These are the activations of a small neural network, seen along a few directions. Each row is one input.
In each table, some parts of the input vary, and every possible input appears once, in random order.
A made-up example of a description, with smaller parts first: one of 6 places along a line, together with either a single point or one of 11 places around a ring or (one of 2 separate values, together with one of 8 places around a ring).
Shared parts are said once, and a part with two or three values counts as separate values.

Other details of the inputs vary at random and push rows far along two fixed directions, the same in every table; ignore that.

Table:
R1: [ 17  29  -3  22 -11  -6   9   2 -15 -12 -16   2]
R2: [ -3  -6   2 -11  12   7   5  -1   2  13  17   2]
R3: [  0  10  18   5  11 -50  21  26 -38  38   4  12]
R4: [-15  25  32  47  -4 -27   3  29 -42 -10 -14 -21]
R5: [ 10  16 -21  15 -21  19 -12  -1  18 -30 -21   2]
R6: [ -2  -9  -3 -14  11  16   0 -11  12   5  15   0]
R7: [ -1 -16  -9 -15   5  13  -4  -3  11   4   6   5]
R8: [ 15  11 -17   0   7  10  12  -1   3  10  10  23]
R9: [ -8   0   1  16 -17   1 -22   4   5 -41 -28 -13]
R10: [ -5 -12 -13 -18  -7  10   3   1  23   7   1   2]
R11: [ -6  -9  -8 -10   4   6   9   5   7  17   7   3]
R12: [-12   4   0  16 -23  11 -15   1   8 -37 -23 -26]
R13: [  0 -18 -10 -16  10   8  -8  -2  10   0   2  12]
R14: [  0  -9   3 -10  15   1   0   0   0  11  11  12]
R15: [  6  -8   4 -12  14  -9  -1  -7   0   9  11  13]
R16: [ -5 -10  -9 -18  -4   0   6  12  10  14   5   3]
R17: [ -7  -5  -3   7 -20  15 -21  -4  15 -37 -21 -16]
R18: [ -1 -17 -11 -20  -3   5  -5   3  18   2  -1  10]
R19: [ -3  13  14   4   5 -36  24  21 -29  38   7  -3]
R20: [ -6  14  17  27 -10   1 -11  -9  -9 -31 -12 -28]
R21: [  0   5   9  14 -13   3 -17 -18  -4 -30 -16 -18]
R22: [ -4  10  12  26 -12  10 -14 -18   1 -36 -15 -26]
R23: [  0  40   5  49  -9 -33  22  45 -43  13 -15   3]
R24: [  1  -9   2 -11  18  -2  -1   0  -1   9  10  14]
R25: [ -3 -14 -10 -16   3  15  -1  -3  11   5   9   1]
R26: [  0  10  19   5   8 -47  22  26 -37  40   5  10]
R27: [  4  -4  -1 -17   3  -4   5  -9   0  16  11   1]
R28: [ -1 -14  -5 -12   8   0   1   7   2  13   5  11]
R29: [  7 -12   1 -15   9   4  -6 -17   9   2  10  10]
R30: [  4  -8   0 -16   7   9  -2 -16  11   5  16   0]
R31: [ 22  12 -14  -3   4   4  15  -6   3   9   9  21]
R32: [ -4 -13 -11 -15   4  15   0  -4  13   6   8  -1]
R33: [ -2   8  16  25 -11   7 -21 -16  -4 -40 -14 -22]
R34: [  5  -7  -6 -17   1   6   2 -20  12   9   6   0]
R35: [ -2  -9  -4 -11   9  17   2 -11  14   6  13   2]
Description of these inputs: one of 5 places along a line, together with either a single point or one of 6 places along a line.
- The inputs of R7 and R17 match in every part but the place on the line of 5. If R28 is changed in the same way as R7 into R17, which row does it become? => R18
- List by row number the other rows that have the place on the line of 5 in common with R6. => R2, R4, R8, R14, R24, R35

Table:
R36: [ -7  18  18  39  -1   7 -12  -6  -8 -34  -6 -25]
R37: [-18   0  15  20 -31   0 -22  12  -1 -41 -28 -38]
R38: [ -3   3  12   2  26 -22  31  23 -24  38  21  10]
R39: [ 10  42 -40  18 -13   4  56  53  -2  48   7  21]
R40: [ -7 -32 -17 -33   1  32 -13 -24  38   1   8   3]
R41: [ 18 -18 -27 -36   0  13 -11 -31  36   1  -4  21]
R42: [ 17 -20 -25 -43  -1   9 -12 -22  42  -5  -4  24]
R43: [ -2  13   1  29 -18  -5 -24  -1 -14 -43 -31 -13]
R44: [ 10   8   2  -4   4 -38  24  13 -19  40   1  20]
R45: [  6 -26 -19 -35  10  26 -18  -8  32  -8   6  26]
R46: [ 16 -10 -10 -22  18  33 -13 -29  24   0  22  17]
R47: [-11  21  20  28 -14  -2  -8  -6 -12 -24  -8 -43]
R48: [ 16 -16 -12 -27  19  33  -7 -27  19  -3  16  19]
R49: [ -1 -32 -20 -26  11  30 -13 -18  33  -1  10  13]
R50: [  4 -21 -12 -39   5  31  -1 -33  28   2  17 -10]
R51: [-7  4  9 -4 11  1  9 -7  4 17 20 -6]
R52: [-16  -2  10  -4  10 -23  25  22 -18  43  14   3]
R53: [  1  15   5  29 -15  -5 -16  -5 -21 -36 -22 -12]
R54: [-11  -9   8  -2  14 -30  21  45 -13  37  12  17]
R55: [-15  13  20  28  -9   7  -5  -9 -10 -34 -14 -32]
R56: [ 23 -16 -18 -32   9  25  -6 -36  20  -6  17  19]
R57: [ 11  21  14  30 -19  -6  -6 -17 -13 -36 -26 -15]
R58: [-18  -7  14  -6   4 -33  23  44 -13  42  10   8]
R59: [ 11  26  16  34 -21  -5 -12 -20  -7 -33 -18 -15]
R60: [  4   3   0 -11   8 -41  16  38 -20  33   5  26]
R61: [-11   4  14  11  21 -39  33  42 -37  52  15  11]
R62: [  7  26  16  37 -13  -6 -13  -8 -21 -33 -10 -14]
R63: [-12  -6   6 -12   1 -30  21  33 -18  51   8  -5]
R64: [  6 -23 -21 -28  14  26 -16 -15  24   0   6  24]
R65: [ -6  12  10  35  -7   7 -20   0 -18 -37 -23 -13]
R66: [-17   7  13  22 -21   2 -13  -3 -12 -29 -21 -41]
- Describe the family of inputs behind these rows. => either a single point or (one of 5 places along a line, together with one of 6 places along a line)
- Change only the place on the line of 5 in R57. List by row number the other rows that result. => R41, R42, R44, R59
- Change only the place on the line of 6 in R52. List by row number the other rows that result. => R44, R53, R61, R65, R66
